These are the activations of a small neural network, seen along a few directions. Each row is one input.
Each table varies a few parts of the input and shows all the possible inputs, shuffled.
A made-up example of a description, with smaller parts first: one of 4 places along a line, together with either a single point or one of 11 places along a line or (one of 3 separate values, together with one of 5 places around a ring).
Shared parts are said once, and a part with two or three values counts as separate values.

Other details of the inputs shift rows strongly along two fixed directions, in all tables alike. That doesn't count.

Table:
x1: [ -9  -1 -53  19 -60 -24  10 -20   1 -13 -51  33  21]
x2: [ 49  26  19   5  53  15  42  32  14  59  -2 -39  19]
x3: [ 21  -6  67 -21  71  14 -11  15  -3  21  50 -45 -18]
x4: [ -2  10 -28   2 -41 -31  19   4   2  -1  -5  28   5]
x5: [ 54  77 -25 -22  27   5  65  25  25  90 -23 -49  49]
x6: [-12   3 -26  -4 -43 -26   8  -2   7   0 -21   6  20]
x7: [-21 -22 -15   7 -27  -9 -29 -33 -24 -33  -7  28  -4]
x8: [-22 -32  -3  23 -34 -18 -20 -17 -18 -32  -7  34 -16]
x9: [ 35 -15  65  -8  79  15   3  30   1  12  58 -26 -23]
x10: [-38 -43 -28  22 -45   3 -27 -22  -8 -54 -17  19 -13]
x11: [-27 -63  39 -12  13   8 -73 -31 -37 -77  53  26 -27]
x12: [-22 -30 -17  20 -30  11 -25 -16  -6 -35 -12  10 -17]
x13: [-26  11 -55   6 -83 -16   7  -9  11 -10 -37  11   0]
x14: [-39  57 -32  -2 -16  -9  22   8  30   7 -51  80  10]
x15: [-10 -23   4  11 -33 -17  -5   1   3 -13 -11  15  -5]
x16: [ 25 -17  72  -4  78  14   3  24   0  17  46 -41 -23]
x17: [  4  23 -33  15 -49 -31  33   2   6  22 -33  20   3]
x18: [ 18  29 -62  11 -36 -19  35  -6  -1  15 -34  36  20]
x19: [  4  29 -52   9 -32 -17  22 -20  -6  13 -36  15  25]
x20: [-94 -32  23   3 -14  -3 -51 -11  14 -64 -32  78 -11]
x21: [-20 -14  -8  -3 -12  -9 -21 -28 -21 -30   3  11   5]
x22: [-22 -59  39   8  -2 -10 -30  -1  -5 -43  17   6 -17]
x23: [-11 -47  31   5  -3 -11 -31  -3 -13 -40  34  29 -32]
x24: [  5 -38  86  -8  80  37 -25  30   6 -10  65 -67 -35]
x25: [  5  16 -48  21 -58 -22  27   0   5  19 -53  26  18]
x26: [ 17  31  -5   1  -5  12  33  26  23  42  -6 -36   0]
x27: [ 22 -14  56 -22  78  33 -18   5  -8   7  39 -48   9]
x28: [ -6  15 -54  26 -53  -5  31   5  10   6 -46   6   6]
x29: [ -1  24 -36  -4 -54 -25  21  -2  11  21 -33   8  23]
x30: [ 31  18  16 -19  51  16   5   2  -9  12  32 -18  10]
x31: [  1 -12 -21  11 -23 -10 -11 -18 -13 -21  -1  41  -6]
x32: [ 17 -20  26   6  36   5  -3   9  -9  -8  31   7 -15]
x33: [-12  20 -52   2 -52   5   2 -15  -2  -6 -36   0  11]
x34: [ -3  16 -34   3 -52 -29  32   3  18  18 -33   9  23]
x35: [-18  12 -45  -3 -43  -2   4  -7   7  -6 -24  -9  10]
x36: [-60  19  17   0  17   0 -12   3  20 -14 -32  54  -9]
x37: [ 42  49  11 -24  48  10  29  15   6  65  10 -43  15]
x38: [  7  17 -32  20 -28 -22  30  -4   2  14 -32  16   8]
x39: [ 60  80 -25 -16  27  15  57  19  16  90 -27 -43  48]
x40: [ 18  37 -23  -7  13  25  23   8   8  30 -12 -42  19]
x41: [ 11 -32  69 -14  53   9 -26  15  -9 -11  67 -11 -29]
x42: [ 29  13  13  -5  36  22   5  -1   1  30   6 -24  20]
x43: [-40 -69  20  23 -23  11 -53 -12 -15 -69  12  13 -40]
x44: [-33 -70  52 -13   4  -6 -67 -17 -26 -73  61  25 -39]
x45: [ 49  46  13 -24  51   5  42  28  14  57  27 -32  13]
x46: [ 31  26  -4  -3  30  14  20   3   4  34  -7 -26  31]
x47: [  6   6 -28   1 -19  -7  -9 -19 -16 -15  -4  32   5]
x48: [ 29  -3  53 -30  75  22 -21  12 -11  11  61 -27 -10]
x49: [ 60  64 -23 -12  43  14  53  17   4  63  -2 -18  32]
x50: [-18 -30  -9  17 -17 -13 -19 -26 -15 -36  -7  25  -7]
x51: [ -3 -24  -3  14 -14 -10 -11  -4 -16 -20  10  38 -13]
x52: [  1  46 -55  -1 -55 -37  43  -3   9  30 -40   9  23]
x53: [ 54  30  15  -2  53  24  32  19  12  62  -5 -36  19]
x54: [  2 -29  58 -17  61  24 -40 -13 -25 -18  49 -25 -16]
x55: [ 20   9  41  -8  34   1  11  18   2  29  25 -28 -10]
x56: [  1  24 -39   5 -62 -30  31   5  14  24 -40  13  19]
x57: [ 10 -40  61   2  65  23 -33  -8 -17 -14  43 -16 -26]
x58: [-32  33  45  -7  80  49  -1  39  38  19  -9  -7 -14]
x59: [ -7  26 -42  -7 -38 -26  15 -14  -3   8 -25   9  19]
x60: [ 53  77 -39   0  30  33  63  21  24  79 -27 -56  34]
x61: [-48 -53 -10  19 -56 -11 -26  -8  -2 -61  -9  18 -29]
x62: [ 15 -27  69   2  65  36 -15  32   8   5  46 -55 -35]
x63: [-25 -46  19 -15   3  -8 -49 -20 -22 -57  42  21 -16]
x64: [-37 -21 -20  -1 -47   0 -34 -18  -6 -41  -6   3 -11]
x65: [-27 -13 -14   1 -36  -4 -10  -4   9 -26  -3 -10  -9]
x66: [-13  -2 -30  11 -26  17 -11 -16  -4 -13 -15  -2   2]
x67: [-20 -23  -1 -12 -27 -10 -31 -18  -8 -27   0   9   4]
x68: [-30 -46  30   2  -8 -19 -28 -11  -9 -39  26   9 -23]
Each input here is: one of 4 places along a line, together with either a single point or (one of 2 separate values, together with one of 8 places around a ring).
Changing only the place on the line of 4 turns x52 into x45. The same change can be made to x50. Which row results?
Answer: x18
Changing only the place on the line of 4 turns x57 into x31. The same change can be made to x17. Which row results?
Answer: x23
Change only the choice among 2 separate values in x46. List by row number the other rows that result.
Answer: x42

Table:
x69: [ -4  -1 -18   4 -35 -15  -7 -15  -8  -3 -17  23   4]
x70: [-13 -20  -4   5 -13   3 -11  -5   4 -16  -9 -11  -1]
x71: [ -5 -11 -22  12 -39 -21   9   0   5  -9 -13  13  -2]
x72: [ 11  24  11 -10   9   1  16  13   7  32   5 -26  -2]
x73: [ 26  15  -3  -2  20  23   9   7   4  26  -4 -23  11]
x74: [ -9  31   7   1  16   0  16  10  15  24 -22  16   1]
x75: [ 22  -2  30 -11  45   9   3   8  -3  12  25 -22  11]
x76: [ 11   9 -10 -11  -4  -2   0  -3  -2   6   0  10  16]
x77: [ 24  20 -35  15 -27 -15  39   6   3  25 -23   6  16]
x78: [ 12 -10   2   4  11   2  -4  -4 -13 -10  21  -1 -15]
x79: [ -8 -24  20  -2  13  -1 -29 -19 -22 -24  24   0 -19]
x80: [  5  46   6 -12  37   9  25  21  22  34 -12   7  16]
x81: [-16   5 -24   2 -35   3   1  -1   6  -5 -16  -9   0]
x82: [  5   6  41   2  57  21   6  25  15  12  16   1 -16]
x83: [ -5  10 -34  -6 -28 -16  -2 -19 -11 -14  -6  20   9]
x84: [-30 -42  17   4 -20 -18 -32 -17  -9 -36   5  11 -15]
x85: [ 21  -2  30  -1  34   3   6   4  -6  21  13 -23   3]
x86: [-34 -68  20  13 -12   5 -51 -24 -22 -66  13   8 -17]
x87: [ 21  14 -33   9 -29  -9  21   3   2  17 -16  17   9]
x88: [ -1 -15   3   1  14  17 -20 -14 -13 -20  13 -14 -10]
x89: [-12  -9  54  -2  72  40 -20  16  11  -4  19 -16 -16]
x90: [ -8  22 -25 -13 -33 -14  12   3   7   5  -9   4  12]
x91: [  9  14 -12   1 -19  -5  20  15   9  14   1  -8  -6]
x92: [-20 -12 -17  -5 -34 -22  -8 -11   2 -21  -9  17  10]
What do these inputs look like to the network?
Answer: one of 4 separate values, together with either a single point or one of 5 places along a line
Changing only the choice among 4 separate values turns x81 into x90. The same change can be made to x86. Which row results?
Answer: x75
Change only the place on the line of 5 in x84. List by row number the other rows that result.
Answer: x69, x72, x79, x85
Change only the choice among 4 separate values in x88. List by row number the other rows that result.
Answer: x78, x79, x83
